Each row below holds a small network's activations on one record, seen along a few directions.
Each row is followed by the record's values for the fields H, B, C, N.
Not every record has every field; a missing one is written missing.
Other fields move the rows too, some of them a lot.
Strong random noise was added to every row along 21 fixed directions; ignore it. To show where, here is one row again and again, with new noise each time:
[-110   54 -102  356  -96   28 -178   53  121   84  -39  -78  -29   29
  -96  -48 -145 -159   80  276 -135 -206 -156  -53   89  -48  297   61
  -36 -316   43 -188 -187  180 -161 -254  -12   54 -163  -57 -318  -74]
[  90  105  -37  280  123 -146  293  -91  146  314 -132  -43  491  213
  238  -40  275 -277 -154  230  235 -157   33   -1  -13  -14 -272  131
  381 -189   34   95 -285 -114 -235  262 -281  292  334   63  202 -213]
[  67  -85  328  340 -103   98  309   29  277  -57   24  -24  285   -4
   40  101  -51  -34 -278 -141   49    0  -89  162 -105  278 -455  130
   62  169  135  252 -351  -59  320   75   28  308  243  191   22  125]
[  66 -144 -335  -97 -305  167 -189 -250  -62   81  -46  135  -27  219
 -452  351 -281  205   93   53  -41  -31 -390  151  274  174   72  -99
  202  382  104  274  -67  302  117 -626  -57 -354  -73   80    3  214]
[ -19   51 -335  286 -215  137 -238  -60  -96   93  282  263  -93  414
 -325  -57 -399 -152  241   85  -59   42 -251  285 -107  -76  340  -61
  191   14  -71 -135   15  -25 -276 -174  -10   71   42 -108   68 -108]
[-167 -420   59 -338   -6 -119  274    2 -278  -79  -20   70  195 -114
  -49   60 -198  -45  342  202 -332  -84  144  367  488    4  -46  129
  357  128  322  -95  -53 -160  106  -83 -190  -88  -64  -35  214 -202]
[ 117 -269   77  -48  290 -209  214  313   60   30 -167  -92  358 -457
 -101 -214  288 -146  111  280  -55   40 -284 -279  -10  303   -6  -46
 -223  -75  223  218 -263  223  -10  197  124  245  -52  337  476 -165]
[ -64 -281  292   26  -44 -197  414  -47 -223  324 -288  -86  315   84
   20   53  347 -175  -83   10  -22  255  111 -376  -48   60 -375  111
 -128  412  385  252  194   40  212  103 -158 -179  278   86  180   35]
[ 163  -45   46  -31  -72   28 -178  -71  182   63 -141   21 -174  -40
  122  -50 -142  213 -180   -8  -40   59   34 -186  -71   14  -17  138
 -156 -281 -171 -154    0 -288   71  -36  -48  -43  159   60    9  111]
[ -62 -157  107 -449   21  116    3  146 -191 -279 -377  128 -216  -47
 -132  184   28  227   85 -183  -72   40  100  -43  281  287  -39  116
   57  115  103  -69  378   43   75  -91  -90 -111   21  112  -52  171]
[ -47 -188  -10   36  -15   41  315   23 -158   34 -365   44 -258  290
   70 -151  205 -119 -126 -169 -158 -211  314  -12 -149 -239   64  161
 -143  309  -77  -14    7  -22  221    4 -256 -272  167  -27 -275   43]
[ 156  156  214 -169 -178 -178 -271  178   42 -294 -256 -264  -12  416
  175  133 -339  -43  139  221    2   85 -405 -229  -63  101  -63 -106
   59 -118  -56    4  -23 -414  -92  -11 -178  -58  155   53 -189  -31]
[-222   82   -1  137  165 -103  106  325 -296 -174  -87  -55  246  591
  165   63  382 -280  230 -125  344   40 -168  -10 -136  329 -518   75
  332  325  -49  217  205 -102 -101  131    5  214  131  245  -41  141]
[-127  167   95  293  127 -143   66  103  -77  -51  -89  -31  -22 -275
   84   46  -67  -45  217  168 -359 -238   61  -30   55   44  191   50
  213 -326  205   47   13  -97   72   95  120 -188   78   54   72  -93]
[ -61  193 -118  131  -12  168  -64 -146  246  270 -111   88   17 -330
 -196   77 -135  149 -174  -30   -1    9 -105   49   45   -7  182    8
   -7 -271   19 -308 -236  333 -156 -115  -80  191  162   74  166  -73]
[ -10  214  458 -187  391  -47  146 -301  -80 -191 -264   23 -242 -453
   60   21  -24   -3 -180  -17 -557  342  280 -157  208  -23  -19  278
   86  140   44 -131  176 -469  495   33  -73 -250  149  102   31  -63]
[  -5  238   -3  244  -17   49   -3  198 -124 -150 -306  -98   29   83
  267   29  279  -74  -25 -155  256 -250 -178 -362 -261 -221  210 -115
 -155 -381   63 -314   67  434 -408  182 -253   99  108  163  -32 -299]
[   3   89   -6  418 -179  168  136   22  -54 -167  119  126  119   59
   24  222   19   -2   78 -156   -2 -109  -17   81   -8  164 -124  -23
  297 -125  340  241  175  195   24   -5   37   68   90   62   39   20]
[-177    5  299  209  187  -59  144  -19 -182   31  -38  -37 -321 -241
    3  -97  143 -155  -54 -184   11 -101   62 -101  145  -61   41   96
 -144   53   26  272  135  -13  184  221  214 -123  125  -93  -94   77]
[  91  312  196 -179  101    3 -287  146 -117 -241 -118  214  -30   64
 -147   41 -102   40  130   -3  -59  129  190 -108 -208   40  476   -5
  -22  -32  -62 -447  539 -159 -342  236   37  -34  -31  -55  -71 -174]
[ 160 -277  211  340  -94 -194 -248   53   56  267 -270  301   31 -157
 -200   10 -112  -38  -50   40 -224 -429  254  289 -208  197  416  -73
   97  203   88 -116  -10   51 -309  116  299  -70  136  313   -7 -225]
[ -65 -144   53 -115  152  179  290 -222  102  170  -94   61  172 -132
 -213   97  200  142 -508  -24 -108   51   94   -1  -18  110 -240   80
  -58  549  -23   76 -370  290  265 -192  -59 -228  -55  180   94   81]
[  58 -268 -154  109 -107  171   47 -116   26    4  379  -28   37   79
   81 -147   85  -18 -132  130  -29  351 -127 -319   32   47 -369   43
 -135 -169  120  233    0   -1  130 -199   -4   37 -204  -44  133   83]

[ 193  413  124  318   55  -13 -413 -276   14 -329  214   32  -77   17
  153  102  -89 -156   33  -47  -50   66  -31   35 -119 -147  153  -96
  213   79 -124  -44  180 -184  -62  -97  154  -32 -205   59 -298 -175] : H is h2, B is b1, C is c2, N is n2
[ 240 -133 -223 -139 -231  128 -213 -322   98  155  165  176 -459 -111
   74  -37 -113  235 -227 -227  -82  223  325   68   12 -101  -90 -247
   35  -74    1  224  263   10  -48  -54  111 -173   79 -128   90   51] : H is h3, B is missing, C is missing, N is n3
[ 160  244 -138  121  -11  -48 -294  166   66 -449  -95 -166   89  376
  244   90  -99  -70  229  -33  154 -165 -399  139 -204   37  -67  -85
  120  123 -293  -98 -248 -159   59 -278  -38  144 -155  352 -344  -12] : H is h2, B is b1, C is c2, N is n3
[ -11 -209  -35  235  130  308  -47 -116   50 -245  263  313 -323 -234
  -61 -125 -240  193 -160  -26 -505  118  -55   90   34  251  -83  386
   80 -247 -175 -168 -141 -360  401 -239  124   48  -63  279  292  148] : H is h2, B is b1, C is c2, N is n1
[ -91 -224 -267  410  -65 -270 -226  221    4  276  -41 -300 -316   88
  168 -366  305 -433  170  280   48 -300 -110 -275  -47  -93   63 -311
 -177 -222    7  465 -147  255 -345  -47  263   -3 -229  -59 -397  -40] : H is h3, B is b2, C is c2, N is n1
[-164  104  193  -37  306 -139   61  171 -170 -255   25 -117   73  -57
   89   16  -88 -130  212  239 -190  151 -210 -133  202  220 -194  214
  206 -149    2   17    2 -360  151   75   49   -8  -14  106  210    3] : H is h3, B is missing, C is missing, N is n3
[-124  240 -522  111  189  136   76  -34  169  341 -177  134   -3   34
  -71  -37  393   29  109 -244  674 -409   27  303  321   34   26  273
  263 -346 -312   43  -15  208 -179   24 -120  516  247 -108  -90  315] : H is h2, B is b1, C is c2, N is n2
[-113  293 -347  151 -176  -54  -71 -266   60  329   -5 -177  273  162
   33  319 -105  119   86  229  185 -402 -193   53   92 -305  127 -115
  263 -110  -32   15 -346  248 -158 -299 -195 -346  -18 -159  -68  -14] : H is h2, B is b2, C is c2, N is n1
[ 133 -108   38  312 -318   46 -102  247  127 -101  159   49 -265  -65
   67 -152 -446   97   11  -96 -296 -118   44  113 -468 -125  266 -263
 -287 -234   66 -111 -151   -9  -35  135  212  -53   58   23   21 -145] : H is h2, B is missing, C is missing, N is n3
[-116 -160   88  388 -352  -90 -189  -20  103  307  -12 -110  -81  -53
  364    8  -72  154 -144 -458  238 -248   72  265 -297 -210 -174 -148
 -248  -61  -51 -298 -200  104  -31  -36  141  175  248  232 -185    2] : H is h1, B is b1, C is c2, N is n1
[  78  195   37  495 -128  403  -78 -369  -46 -245  177  182 -338  183
  226  142 -107  -26 -446  -59  -85  -94 -140 -173  101 -120  -53   76
  405 -576   47 -100   22  -24 -265  -31 -270   20  133   24   36 -256] : H is h1, B is b1, C is c2, N is n1
[ 470  358 -256 -296  175  -11 -183   22  161 -343   96  -77  372   81
   44    5  224   96   26 -147  486    9 -317   37 -434 -157  184 -367
 -244  423 -377   39 -200  241  -31   -5   27   79 -302  214   25 -135] : H is h3, B is b3, C is c2, N is n3
[  23 -557  139  301 -554  -51  170   82   -6  124  334  -68  102  -42
  -65   91  -68  -10  -14   67 -237 -233  207   48 -170   36  -89 -413
 -148  306  575  692  -52  385  102  -28  331 -435 -239 -200 -152   26] : H is h1, B is b3, C is c1, N is n2
[ 197 -164   -6  396  -65   -7 -484  -42   18 -181   88  162 -350   60
   63  -81  -94 -271   88   80  -15 -226 -160  162  287  239   87  -34
  366 -353   -8  175  141 -137 -377  -85  236  351  -92  184 -228 -148] : H is h1, B is b2, C is c2, N is n3
[ 171  201   85  -71  236  -64  -65  115 -272 -521    8   30  147  -47
  152   48  116  -37  309  -47   98  -19 -227 -157  -49  -50  165    0
   57  -49  -29 -121  223 -132  -22  124  -30   32 -157  214  186 -203] : H is h2, B is b2, C is c2, N is n1
[ 237  236  -50  308   44   43 -150  -57   23 -228 -326   69 -202  164
   66  -27   78 -201   37   22 -108 -322   33  -57   45 -141  467  205
   69 -237 -103 -164  176  -10  -26 -117 -175    5  -14   51 -427 -104] : H is h3, B is missing, C is missing, N is n3
[ 314   93  -72  -22  180  -81  -16  -49   48 -206 -312   86   63  161
 -151    7   28 -127  -44  295 -393 -280  -31   68 -107   34  440   -2
  172  300  -97   71 -203  -50  107 -143 -119 -332  -89  217 -143 -183] : H is h1, B is missing, C is missing, N is n2
[ 215  130   84  -24  -58  404   44 -422    1 -520  220  187 -381 -346
 -126  135 -217  188 -178 -390 -162  -83  -66  278  180 -303  302  -45
   11  183   -9   64  -58  113  385 -187  -78 -127 -163  -85 -110  -89] : H is h1, B is b2, C is c2, N is n2
[ 142 -114  327  576 -365  -82 -449  -14  -92   -9   19  135  113   54
  158  256  -67  -26   49 -238  136   15  -87  -79 -154  270  -90  -40
   73 -150  306 -128  483   49 -254  -30  253  216  115  368  -69  -75] : H is h2, B is b3, C is c1, N is n1
[ -50  273 -299  219 -184  149  163  -95    6  -92 -305 -126 -699  245
   22  -87    2 -282  147 -418 -206  399 -370   38  -30  -25 -261 -191
  157   73  132  520   54   18  398 -206 -269  267  593   73 -165  224] : H is h1, B is b1, C is c2, N is n2
[  33   33    0  356 -191 -193  158  124  -71   11  193 -214   34  -12
  260 -159   39 -171  329 -234  125  -71   60   42 -257 -374   67 -136
 -344   10  150  240   94   31  308  137  159  -21   30 -194 -185   33] : H is h1, B is missing, C is missing, N is n1
[-396  230  105   46  184   -6  290  437 -165 -282 -198 -120 -277   12
 -219 -201 -212 -369  346  -46 -522  345 -250  148 -179   96   83 -102
  -74  230  163 -151 -147  -50  250   48  -32  258  193  142  -61  -96] : H is h2, B is b1, C is c2, N is n1
[ 127  138   82  199 -157 -118  106   41 -219 -177  224    2  232  275
  260  181  120 -156  247  -61  220  -75  228   38   43    5 -170 -150
  352  -80  359  403  532  -67 -139  273   95  -42   11 -194  -82  -82] : H is h2, B is b3, C is c2, N is n3
[ 143  186  108   21   97  -97 -261   37  -33 -327  173  -56  -65 -318
  164   77  -26  111  208 -201  111    9  -58   30  -48   24   12 -193
  -18   25  -33  187  179  -58   98   62  373  -47 -191  116   -6   21] : H is h1, B is missing, C is missing, N is n1
[ 307   26  -82   28 -360 -132  -48  -52  154   18   21 -191  466  187
  142  154  -41   31  140  303  -61   97  -45 -258 -152  -86   -3 -150
  -54 -111  310   66   49   -4   65 -219 -184 -138 -140  -68 -131  -70] : H is h1, B is b3, C is c2, N is n3
[  77  455 -239 -174   82   -4 -267 -239  151  136  291 -188  -88  154
   55 -146 -200  -92  -68  135  330  305 -252  -86   17 -411  114 -200
 -126 -187 -365 -130 -165 -104 -233   -4  -92   79  -51 -334  -65 -139] : H is h2, B is missing, C is missing, N is n3
[ 380 -139   34  223 -359 -108 -154 -136    8  140 -308  155  315  303
  -87  228 -160   32   89   84   21 -266   56   48  -66  -35  305  125
  -12  152  144 -192  165  -42   10 -273 -147 -177   58  158 -208  -57] : H is h2, B is b3, C is c2, N is n3
[ -18 -218  -48   32 -190 -324   11  -37   46  500 -185 -130  334  122
 -177  -90  -72 -270  276  292  -50  253 -206  -19   13   20  -31   -7
  -58  223  214   28 -103  -93    6 -148 -134  187  194   17   76  -29] : H is h2, B is b1, C is c2, N is n2
[ 293  227 -133 -216  422 -127   25 -292 -154  -52 -149   16 -131  -56
  -72 -149  268 -262   71  328  -65  113  -71 -296  409  -97  267   91
  177  -75  -49  308  229 -279   82    3 -145 -162  -61  -90   21 -144] : H is h1, B is b3, C is c2, N is n3
[ 106   57  -12  619  108  173  228  -61 -226  186  127  301  155  182
 -230   35  351   13 -296 -159  292 -300 -170 -299 -386    4  214  173
 -195  126  -70  222   84  279   10  210  133 -256  139  134  360   90] : H is h3, B is b2, C is c2, N is n1

Here are new rows. What are their fields?
[ 153 -224 -304 -135   80 -148  -26   24 -119  -36  -62  -49 -445  284
    1 -373  -26 -232  274   -4   33 -123 -112  158  121 -218  171   53
 -139  204 -359  361  -71 -322  273  -88    9 -116    4 -131 -199  159] : H is h1, B is missing, C is missing, N is n1
[ -29  148 -168   45 -159   29 -195  117  239  396 -306  115  270  123
 -319  187  -47  129 -182  268 -251  109  114 -115 -446  285  121 -247
  120  128  147 -336  -79  350 -489 -143  -38  -62   71  229   68 -106] : H is h3, B is b2, C is c2, N is n3
[  57  -15  -42   78  162   85  154  128  -99 -194   71  187  104   57
   11 -119  277 -115    7   22  -27 -164  231   -7  -62    6  219  120
   78 -154   43  -55  229  126 -177  247  -39   82 -123  -63   53 -148] : H is h3, B is missing, C is missing, N is n2
[  20  129  140 -344  285  168  400  170    4 -357 -266   16   73 -142
 -241   -2  195  -66  -37    5 -106   66  177 -101  153   44  193  224
 -158  207   51  -58   99  218  250   73 -203   10 -183 -140 -153   41] : H is h3, B is missing, C is missing, N is n3
[ 218  239 -191 -686  -64  -29  323  224   50 -128  -57  -78  523  -48
 -367  197 -146  273  432  286   19  271 -208 -182    6   84  260 -185
 -122   -7  313  172  122   58  176   77 -246 -139   -7 -278  386   77] : H is h2, B is b1, C is c2, N is n3
[  43  220   93  226 -151  -25  -95 -105  234  361 -229  139   40  -83
 -270   78 -247   39  -58 -176  -71   62  111  243 -275  -28  274    8
  -75  229  -17 -276  -36    1   35  -10   28  122  367   56  -57   34] : H is h3, B is missing, C is missing, N is n1
[ 432  212  225  -51 -254  -53  -47 -210  290   70 -319  122  281 -180
 -109  188 -116   58 -142  -61 -305  314  290   34 -393  -30  206 -272
  -14  328  347 -226  157   83  -32   16 -152   71  206  168    0 -299] : H is h2, B is b2, C is c2, N is n1
[  11   47  -42  191  248  -81 -266  117 -234  -38   36   69  -97  233
  -86 -120  292 -174   83   76  314 -223 -222 -284  -69   47  279  120
 -142   -4 -331   92  232   15 -255  111  217  -96 -182   24  -66   72] : H is h3, B is b1, C is c2, N is n1
[ 107  662   26   79  180  224    1   74  329 -400  286  -76 -143  -19
 -117  -51 -163   -1 -116   12 -144  248    8    3 -253   49  118 -126
  -74  -15 -169  167  -55 -160  272   50  213   55 -178 -215 -345  135] : H is h1, B is b3, C is c2, N is n3
[-150  -59  386  343  160  129 -178   89 -221 -376  148  286 -231 -191
  -44   72 -256   11    0 -235 -113 -233 -107  286   86  201  110  257
  193  -67 -116 -342   54 -197  -54  114  270  167   -8  298  120 -101] : H is h3, B is b2, C is c2, N is n3
[-112  294  -88 -139  -68   56  140   85  258   20 -183 -124   -3 -159
 -253  296  -93  196  142  -19  -46  -64   30  150  277  299  -12   10
  146  -31  164  397   30  196  354 -166   71  -69   87 -212 -249  467] : H is h1, B is b3, C is c1, N is n1
[-218   47 -169 -516  138 -203 -342  252 -231 -340 -222 -189 -411  218
  468  -65   85   82  361 -117  -55    1  200  125   10    0 -288 -193
  283   63 -296 -176  204 -452 -127  -71    6  -81 -117  150 -336   39] : H is h1, B is b2, C is c2, N is n1
[  18 -150 -193 -238 -186 -183 -350 -228   48  175  364 -109  569   66
  142  217   27  203  253  191  262  -61  347  235  295 -121 -124   32
   81  186   17 -176  186  -24   31 -481  150 -192 -626 -203 -428  123] : H is h1, B is missing, C is missing, N is n3
[ 218 -131  128  -79   17 -193 -132  267 -248 -259 -362   -4  -86   18
  296  102  163  274  242 -377  318 -220 -245 -234 -201  150 -104   54
 -161  -33 -148   89  272 -249  148  173   85 -100  280  449  262  204] : H is h1, B is b2, C is c2, N is n1
[  17  206  278  156  129  159 -211 -307 -164 -183  240  210 -214   83
 -291   83 -159 -325 -271  -90  206  -52 -349  257  242  -51  273 -150
  304  259 -105   69  -28  185 -461  179   65  156   12  -65   -1 -387] : H is h1, B is missing, C is missing, N is n2
